Each row has a name. Each piece below is followed by the name of the row it came from, unless a question asks for something else. Each question is about the rows just above it. Places in a row count from 0.

Columns, left to right: Z V G B P
[-8.25 -8.25  2.82  4.13  7.96] = <104>
[ 1.59 -1.12  3.38  3.65 -2.51] = <3>
[ 5.39 -2.78  4.04  4.14 -5.42] = <35>
[ 5.39 -2.78  4.04  3.09  0.34] = <70>
[ 1.59 -1.12  3.38  4.13  7.96] = <130>
[2.82 4.13 7.96] begins in row and place | <104>, 2
The row with [ 1.59 -1.12  3.38  3.65 -2.51] is | <3>
[4.13 3.65] is in which column, read top down? | B
Among the named rows, does one hold [2.82 4.14] next to each other, in this order? | no
At which places does <104> hold [4.13]? | 3
Does one of the named rows hold [ 5.39 -2.78  4.04  3.08  0.34] side by side, in this order? | no

Columns, left to right: N C R F T
[ 3.29 -5.94 -1.14 -7.48  1.98] -> <56>
[-4.88 -0.26 -4.55 -0.26 -0.26] -> <55>
[-1.80 -2.54 -3.33 -6.19  0.62] -> <148>
[ 5.29 -0.01  4.63  4.86  0.40] -> <67>
[-7.14  1.39 -5.29 -4.20 -0.95] -> <119>
[ 2.06  2.05 -7.06 -7.06  2.05] -> <174>
[-6.08  3.63 -3.27  3.64 -1.57] -> <112>
[-6.08  3.63 -1.57 -0.27 -1.57] -> <108>
At which places does <174> hold [2.05]? | 1 4
Places of [3.63] in row <108>: | 1
Which column holds [ 4.63 -5.29] top down? | R
At which places does <55> hold [-0.26]? | 1 3 4

Columns, left to right: U M S A W
[-6.08 -0.25  4.01 -0.54 -2.60]  <105>
[-7.27  2.22  1.01  5.80 -4.68]  <60>
[-4.87  0.81  7.05  4.32  1.00]  <83>
[ 2.35  7.82 -5.94 -0.24  1.81]  <159>
[-1.24  1.19  2.76  7.12  0.29]  <154>
[ 2.59  4.43 -0.32 -2.50  1.13]  <52>
[ 2.59  4.43 -0.32 -2.50] begins in row and place | <52>, 0
Which column holds this, read top down? [-6.08 -7.27 -4.87] | U

Columns, left to right: vapav fivu doga zel Pevok Motu vanom Bagul lev Pidud
[-0.13  0.05 -0.13 -0.13 -0.11 -0.08  0.06 -0.18 -0.13  0.01]  <81>
[ 0.00  5.51 -0.54 -6.50 -0.34 -6.70 -0.14 -0.21  0.24  6.67]  <40>
[-3.71 -5.46  0.51  6.41  0.51  6.49  6.48  0.51 -0.44 -6.50]  <68>
[ 0.00 -5.64  0.96  6.22  0.48  6.28 -3.86  0.47 -0.38 -6.68]  <77>
Is [0.50 6.49] printed in one of the named rows, side by side and in this order? | no
Does one of the named rows hold [-0.18 -0.14] side by side, in this order? | no
At which places does <68> hold [0.51]? | 2 4 7
Places of [-0.13] in row <81>: | 0 2 3 8
Places of [6.49] in row <68>: | 5
Where does [-0.34 -6.70 -0.14 -0.21  0.24  6.67] start? Give its row and place. | <40>, 4

Columns, left to right: D H Y X K Q
[-5.51  6.05 -0.56  1.38 -0.62  4.10] : <191>
[ 3.61 -5.81 -2.24  3.02  4.41  2.80] : <25>
[-0.83 -5.81 -2.51  3.95  2.18  3.04] : <47>
[-0.98  1.07 -2.43  7.13 -0.88  3.23] : <45>
[-0.49 -2.24 -3.04  5.01  3.82  5.85] : <175>
[ 0.96 -1.23 -2.56  2.68  5.53  6.44] : <12>
[-3.82 -2.38 -2.24  7.34 -1.65  2.21] : <38>
[-0.98  1.07 -2.46  2.73  4.72  7.02] : <109>
[-5.59  5.57 -0.82  5.57 -0.49  4.47] : <80>
[ 2.19  2.19 -2.51  5.63  5.63  5.57] : <193>
[ 2.96 -6.12 -2.36  4.00  3.61  2.47] : <116>
Which column holds this, read top down? [1.38 3.02] | X
[-0.98  1.07 -2.46  2.73] begins in row and place | <109>, 0
Which row holds [-0.98  1.07 -2.46  2.73  4.72  7.02]? | <109>
At which places does <80> hold [-0.82]? | 2
Every place of [2.19] in <193>: | 0 1
Among the named rows, does one hold [-0.82  5.57 -0.49] next to each other, in this order? | yes

Columns, left to right: zisut zer lasu rulom Mef Puni
[-0.01 -1.71  1.62  1.97  3.27  2.25]  <120>
[-0.01 -4.27  1.98  4.86  2.90  1.44]  <59>
[-0.01 -4.27  1.98  4.86  3.46  1.44]  <115>
[-6.41  2.36  7.24  3.65  7.59  4.55]  <98>
[-0.01 -1.34  1.90  1.21  3.35  1.36]  <114>
[-0.01 -4.27  1.98  4.86  3.46  5.18]  <85>
[-0.01 -6.40  2.36  7.24  3.65  7.59]  <24>
Row and place where [1.98 4.86 2.90 1.44] starts: | <59>, 2
Which column holds this, read top down? [3.27 2.90 3.46 7.59 3.35 3.46] | Mef
Row and place where [-6.40  2.36  7.24  3.65  7.59] starts: | <24>, 1
Is [7.59 3.65] printed in one of the named rows, side by side and in this order? | no
Every place of [1.44] in <115>: | 5
Which column holds [2.90 3.46 7.59 3.35 3.46 3.65] top down? | Mef

Columns, left to right: vore diz guv vek Nizub nat
[ 1.84 -0.27 -0.02  1.90  1.72 -0.15] : <177>
[ 2.19  6.28  1.90 -0.02  1.47 -6.75] : <66>
[1.71 1.66 0.15 1.66 1.86 1.66] : <69>
[ 1.56 -3.09  1.92  1.58  1.95  3.10] : <123>
[ 2.06  3.84 -2.35  2.04  1.57 -4.34] : <103>
[ 1.94  0.41 -0.31  2.03  1.61 -0.65] : <31>
[ 1.70 -0.73  0.49  1.69  1.85  0.58] : <110>
[ 1.71 -0.06  0.15  1.68  1.91  3.35] : <171>
[ 1.89  1.87 -1.05  1.87  1.70 -2.13] : <181>
[ 1.83  1.61 -0.87  1.77  1.77 -1.85] : <57>
[ 1.78  0.34  0.00  1.76  1.78 -0.34] : <170>
[ 1.95  1.50 -0.99  1.98  1.64 -1.89] : <58>
Which column holds [2.19 1.71 1.56] top down? | vore
Row and place where [-0.02  1.90] starts: | <177>, 2
Which column holds this, read top down? [1.77 1.78] | Nizub
Places of [1.66] in row <69>: | 1 3 5
[-3.09  1.92] begins in row and place | <123>, 1

Columns, left to right: Daz Gusal Nisu tiral
[-3.55  6.31 -2.65 -1.09] -> <92>
[-1.09 -1.09 -1.08 -1.09] -> <111>
[-3.55  5.67 -1.79  0.56] -> <13>
Does one of the named rows hold [-1.09 -1.09] side by side, in this order? | yes
Is [-1.08 -1.09] printed in one of the named rows, side by side and in this order? | yes
Which column holds this, read top down? [-1.09  0.56] | tiral
Every place of [-1.09] in <111>: | 0 1 3
Among the named rows, does one hold [-1.10 -1.08] next to each other, in this order? | no

Columns, left to right: puvo Mamos gedo Kidab pel vime lesis
[ 7.85 -4.61 -6.05 -2.50  7.01  2.63 -2.21]  <5>
[7.00 7.00 1.76 7.00 7.00 7.00 1.76]  <18>
[4.62 4.63 5.97 4.63 4.63 4.63 7.01]  <125>
Every place of [4.63] in <125>: | 1 3 4 5
At which places does <18> hold [7.00]? | 0 1 3 4 5
Places of [-4.61] in row <5>: | 1
Places of [1.76] in row <18>: | 2 6
Row and place where [ 7.85 -4.61] starts: | <5>, 0

Columns, left to right: kazuf zegi fivo ged Suzu tak Modun nit tugit mes
[-1.37  6.22 -1.18 -2.85 -1.40 -1.45  1.09 -4.77  1.01  3.34] : <95>
[-1.37  6.22 -1.18 -2.85 -1.40 -1.45 -4.00  1.60 -1.21  0.61] : <64>
[-1.63  5.52 -2.38 -3.91 -2.52  1.90  1.44  1.05 -1.52  4.22] : <133>
[-1.37  6.22 -1.18 -2.85 -1.40 -1.45  0.87 -2.33  0.00 -0.16] : <41>
[-1.37  6.22 -1.18 -2.85 -1.40 -1.45  0.87  2.08  1.55  0.77] : <20>
Among the named rows, does one hold [-1.45  1.09] next to each other, in this order? | yes
[-2.85 -2.85 -3.91 -2.85] is in which column, read top down? | ged

Columns, left to right: Gib vud vemiv zake
[4.90 7.57 4.58 5.07] : <99>
[-7.52  6.57 -4.61 -0.52] : <88>
[-4.76  2.62 -3.87  7.11] : <126>
[-4.52  4.62  7.10  1.79] : <19>
At which places does <88> hold [-7.52]? | 0
Among the named rows, does one hold [1.79 7.10] next to each other, in this order? | no

Columns, left to right: pifu vagob safim kana
[ 1.97 -1.43  3.45  3.19] : <10>
[ 8.57 -4.79  3.91  2.75] : <7>
[ 8.57 -4.80  8.57  2.89] : <14>
[-5.85  3.42  3.02  3.56] : <160>
[ 6.19 -3.26  3.74  2.88] : <132>
[-0.52  0.16  3.46  3.20] : <96>
[ 4.25 -2.34  3.62  3.01] : <162>
[-2.75  1.64  3.28  3.34] : <138>
[ 5.34 -3.27  3.49  3.11] : <122>
Which column holds [ 6.19 -0.52  4.25] top down? | pifu
Is [ 8.57 -4.80  8.57  2.89] printed in one of the named rows, side by side and in this order? | yes
Which column holds this, read top down? [3.91 8.57 3.02] | safim
Every place of [-4.80] in <14>: | 1
Where does [ 6.19 -3.26  3.74] start? Give its row and place. | <132>, 0

Columns, left to right: vimi lifu sopot Tam litan dera
[-3.66  1.98  1.22  1.96  5.02 -6.44] : <53>
[-1.94 -5.60  1.77 -3.51 -4.14  5.15] : <51>
[-3.51 -4.12  5.15 -1.30 -2.92 -3.14] : <39>
[ 3.39 -4.62  3.82 -3.21 -0.15  3.71] : <139>
[ 3.39 -4.62  3.82 -3.21 -5.76  3.71] : <46>
Is [ 3.39 -4.62] printed in one of the named rows, side by side and in this order? | yes
Which column holds [3.39 3.39] top down? | vimi
Which column holds this, read top down? [ 1.96 -3.51] | Tam
Row and place where [-3.51 -4.14  5.15] starts: | <51>, 3
Is [-4.12 -3.51] printed in one of the named rows, side by side and in this order? | no
Is [1.98 1.22] printed in one of the named rows, side by side and in this order? | yes

Columns, left to right: fale Momi doro tis zegim Rige Nub vogos
[-0.03 -0.03 -3.22  0.71 -0.03  0.07 -0.03 -0.03] -> <106>
[-0.21  6.29 -3.22  0.96  0.00  0.09 -0.11 -0.05] -> <102>
[-0.13  3.60 -3.22  0.62 -0.01  0.02 -0.08 -0.06] -> <26>
[-0.14  2.52 -3.22  0.35  0.02  0.07 -0.09  0.02] -> <140>
[-0.13  4.08 -3.22  0.70  0.03  0.04 -0.11 -0.09] -> <89>
Among the named rows, does one hold [-0.13  3.60 -3.22  0.62 -0.01] next to each other, in this order? | yes
Places of [-0.03] in row <106>: | 0 1 4 6 7
[-0.21 -0.13 -0.14] is in which column, read top down? | fale

Columns, left to right: bobi bivom vav kur fikag fusot
[-0.23 -1.92  1.64  1.01  4.15 -0.96] -> <79>
[-0.84 -0.42  1.06  3.20  1.96 -0.56] -> <117>
[-1.58  0.78 -4.37 -2.98 -0.64  0.24] -> <28>
[ 1.65 -5.49 -2.58 -6.43  3.49  0.71] -> <113>
Does one of the named rows hold [ 0.78 -4.38 -2.98] side by side, in this order? | no
Among the named rows, does one hold [-0.84 -0.42  1.06  3.20  1.96] next to each other, in this order? | yes
Where does [-0.42  1.06] start? Give its row and place. | <117>, 1
Is [-0.42  1.06  3.21  1.96 -0.56] printed in one of the named rows, side by side and in this order? | no
Where does [-1.92  1.64  1.01  4.15 -0.96] start? Give its row and place. | <79>, 1
Which column holds [-2.98 -6.43] top down? | kur

